Small tables with named rows and columns. After each table, cells are looked up by row and column.

Rit =
	Sidun	Kadude	Fus	Zuzof
Lorav	0.144	-0.125	-0.331	0.044
Nir	0.380	-0.199	-0.203	0.019
Nuv	0.575	-0.126	-0.218	-0.005
Goki	-0.794	0.016	-0.271	0.562
Nema	0.454	-0.176	0.189	0.034
Topubof	0.233	-0.196	0.025	0.372
Ges	0.256	0.180	-0.063	-0.296
Zab	-0.418	-0.508	-0.282	0.168
Putu	-0.415	-0.258	-0.563	0.282

What is the Sidun of Nir in Rit?
0.380
What is the Kadude of Lorav in Rit?
-0.125
What is the Fus of Nir in Rit?
-0.203
What is the Zuzof of Nir in Rit?
0.019
What is the Kadude of Putu in Rit?
-0.258
What is the Fus of Putu in Rit?
-0.563
What is the Sidun of Ges in Rit?
0.256
What is the Zuzof of Nuv in Rit?
-0.005
What is the Kadude of Topubof in Rit?
-0.196
What is the Kadude of Nema in Rit?
-0.176
What is the Kadude of Nuv in Rit?
-0.126
What is the Zuzof of Zab in Rit?
0.168
What is the Zuzof of Ges in Rit?
-0.296
What is the Sidun of Nema in Rit?
0.454
What is the Fus of Lorav in Rit?
-0.331
What is the Fus of Topubof in Rit?
0.025
What is the Sidun of Zab in Rit?
-0.418
What is the Kadude of Goki in Rit?
0.016
What is the Zuzof of Putu in Rit?
0.282
Row with the largest Fus: Nema

Doz =
	Lav	Befodut	Bep	Dokuni	Vulo
Lep	6.209	4.378	0.692	5.450	5.697
Vuronut	3.335	3.532	1.381	6.612	5.726
Babos	7.751	8.906	1.712	5.289	6.202

Bep of Lep: 0.692
Befodut of Lep: 4.378
Dokuni of Vuronut: 6.612
Dokuni of Babos: 5.289
Vulo of Lep: 5.697
Bep of Vuronut: 1.381

Fega =
cols = Filon, Kop, Zoto, Tunike, Bisof
Rolu: [131, 151, 133, 137, 137]
Nifumeb: [123, 166, 140, 132, 139]
Lumoso: [125, 157, 135, 133, 137]
Zun: [129, 157, 135, 136, 136]
Vozi: [133, 221, 108, 159, 53]
Nepusoz: [128, 158, 137, 136, 136]

What is the Filon of Zun in Fega?
129
What is the Zoto of Nifumeb in Fega?
140
What is the Filon of Rolu in Fega?
131
What is the Tunike of Zun in Fega?
136
What is the Zoto of Lumoso in Fega?
135
What is the Filon of Vozi in Fega?
133
What is the Bisof of Lumoso in Fega?
137
What is the Tunike of Vozi in Fega?
159
What is the Filon of Nifumeb in Fega?
123
What is the Tunike of Nifumeb in Fega?
132
What is the Filon of Lumoso in Fega?
125
What is the Kop of Vozi in Fega?
221
What is the Kop of Nifumeb in Fega?
166
What is the Zoto of Nepusoz in Fega?
137
What is the Zoto of Vozi in Fega?
108
What is the Bisof of Nepusoz in Fega?
136
What is the Bisof of Nifumeb in Fega?
139
What is the Kop of Nepusoz in Fega?
158

Table Nido
	Rul	Semeka	Nel	Mok	Ridu	Rir	Vuv	Fuv
Zoki	-5180	34609	76519	52200	48802	12231	30405	-14357
Gelun	36008	1740	30451	59871	-41611	48599	54607	7514
Mezano	24297	69704	54991	54572	-38289	-71588	-18124	23414
Dis	-4424	17646	8049	-11967	58097	11530	-29334	97709
Mal	60807	50236	31213	-53497	37144	9980	-27088	52234
Nuv	32864	-19	34410	38793	34717	37980	20374	17076
Vepevo	44926	-19226	13607	56028	7270	70063	-27532	-2286
Vam	42894	70939	-12877	-50	71382	75696	51813	-8756
Febulok	11933	5374	81081	28210	-5766	58557	-7243	67856
Mag	-17500	21546	30286	65894	8735	23568	66136	47315
Tibop	-26972	50335	39823	36930	58794	37821	73063	22614
Baz	3887	-28825	10761	59026	46416	77692	6944	70734
Kupi	46647	41413	80569	53836	-8251	54539	19357	65638
Zas	-26629	-43582	-7359	9637	64205	-41755	54115	50258

Febulok, Fuv -> 67856
Mag, Ridu -> 8735
Vam, Fuv -> -8756
Kupi, Rul -> 46647
Baz, Vuv -> 6944
Febulok, Rul -> 11933
Gelun, Semeka -> 1740
Nuv, Vuv -> 20374
Gelun, Vuv -> 54607
Vam, Vuv -> 51813
Baz, Semeka -> -28825
Dis, Ridu -> 58097
Baz, Nel -> 10761
Tibop, Fuv -> 22614

